These are the activations of a small network on made-up records, seen along a few directions, one row for each record.
Records have a field called C. Each example row is followed by its value.
The largest differences between rows may come from other fields.
(in the rows, 500 means zero)
Random noise pushes rows far along 2 fixed directions. That doesn't count. These rows show it; they differ only by the noise:
[644 343 367 258 486 206 628 469 757 554 489 444 474 431 432 426 516 357
 709 728 327 586 452 426 199 557]
[472 420 397 364 511 393 575 437 560 346 508 457 393 531 378 497 545 380
 688 537 390 545 513 431 474 513]
[623 356 379 283 489 243 621 472 726 542 492 454 471 438 433 444 513 362
 690 705 349 583 459 438 245 546]
[558 370 361 277 499 264 605 434 678 415 497 429 416 495 385 437 549 364
 741 633 320 560 485 400 301 550]

[566 578 533 557 549 546 392 444 415 650 540 606 614 504 541 339 490 648
 396 533 446 443 420 470 444 542] | c7
[410 662 542 674 582 709 363 456 230 483 533 601 532 548 504 445 481 693
 322 372 553 410 466 535 707 485] | c4
[614 573 498 449 488 355 530 587 591 576 440 421 488 408 536 504 479 641
 489 556 552 448 510 480 266 564] | c5
[647 477 514 476 529 443 442 424 563 670 522 557 634 492 546 282 488 578
 451 620 355 452 387 460 311 584] | c7
[605 599 619 598 576 656 376 462 309 715 608 707 773 445 591 321 426 658
 294 542 533 503 374 629 582 534] | c8
[450 433 430 483 572 569 475 342 410 451 580 624 502 578 394 387 522 398
 560 542 337 543 424 465 642 484] | c6
[480 551 536 588 562 656 454 454 345 570 558 658 548 498 480 482 461 529
 406 513 527 514 448 547 675 463] | c6
[370 392 445 495 556 610 467 314 412 328 568 568 468 635 378 394 549 356
 573 460 311 520 449 469 715 467] | c6
[525 716 581 579 576 594 376 476 295 454 522 538 550 514 505 376 494 808
 389 389 545 354 479 487 507 592] | c4
[243 603 553 623 513 748 439 460 250 118 517 467 341 674 408 626 569 515
 534 187 591 428 629 470 876 456] | c3
[625 685 702 685 533 696 365 584 310 816 564 689 785 395 687 433 394 749
 187 501 698 471 427 663 560 514] | c8
[420 502 511 553 489 574 511 539 446 468 496 505 479 491 505 603 484 456
 460 445 588 535 533 569 643 432] | c2
[552 525 503 442 501 429 494 505 517 484 508 467 536 482 508 441 513 558
 536 504 485 490 499 490 401 554] | c2
[437 508 485 456 479 479 523 488 506 291 486 409 385 575 439 546 561 473
 630 400 487 469 582 418 517 528] | c3
[414 435 370 385 545 416 531 363 514 221 492 410 341 600 332 418 574 443
 682 466 306 461 498 391 497 540] | c5
[318 608 539 717 510 741 492 582 309 422 455 520 376 519 501 744 452 533
 335 340 721 466 571 593 837 380] | c5
[480 622 507 548 514 504 400 498 416 494 488 475 505 532 528 426 535 683
 449 410 502 406 512 438 436 535] | c1
[357 594 518 570 507 615 467 521 336 294 504 461 429 561 469 592 526 547
 496 311 603 472 581 523 701 474] | c2
[508 611 560 636 556 631 411 501 354 614 510 590 582 470 552 448 444 670
 300 478 562 436 439 572 581 494] | c4
[677 564 497 363 558 343 380 383 492 579 581 540 696 501 512 129 551 704
 558 572 296 441 393 405 196 670] | c8
[454 520 482 433 482 445 510 482 516 295 484 400 391 571 436 510 571 510
 644 405 467 454 578 395 459 546] | c3
[441 613 518 566 516 547 402 482 395 423 487 462 480 562 510 442 540 663
 452 368 502 394 524 444 504 529] | c1
[326 706 588 707 530 745 363 510 221 349 498 510 449 596 512 555 522 704
 353 230 640 369 572 503 756 470] | c1
[554 542 537 536 540 538 414 427 453 581 526 567 581 523 519 341 500 615
 428 519 418 428 431 463 446 550] | c7

Which value of C does each new row have?
[587 592 592 619 535 604 401 502 412 746 525 636 652 451 597 403 441 661
 298 550 542 452 418 545 483 508] | c7
[494 380 457 499 550 565 475 359 471 564 577 635 583 550 460 368 495 362
 499 594 334 566 390 513 607 474] | c6
[494 474 477 512 503 512 584 543 530 515 467 508 423 452 469 628 452 433
 488 556 564 531 505 542 559 458] | c5
[578 601 522 515 494 422 438 551 522 631 465 467 550 449 576 429 500 692
 422 509 522 423 490 464 299 547] | c1
[499 505 405 359 498 306 531 476 592 302 445 328 370 530 418 445 571 561
 663 466 397 431 541 382 299 583] | c5
[537 497 453 384 503 365 510 481 553 459 498 448 489 477 461 428 534 536
 596 531 434 499 499 454 349 543] | c2
[592 361 474 412 454 388 612 536 704 638 476 506 491 428 507 566 470 332
 567 674 477 590 483 502 377 473] | c3
[710 544 595 514 544 498 448 488 512 766 534 616 708 405 591 321 424 656
 354 648 480 463 373 556 340 585] | c7
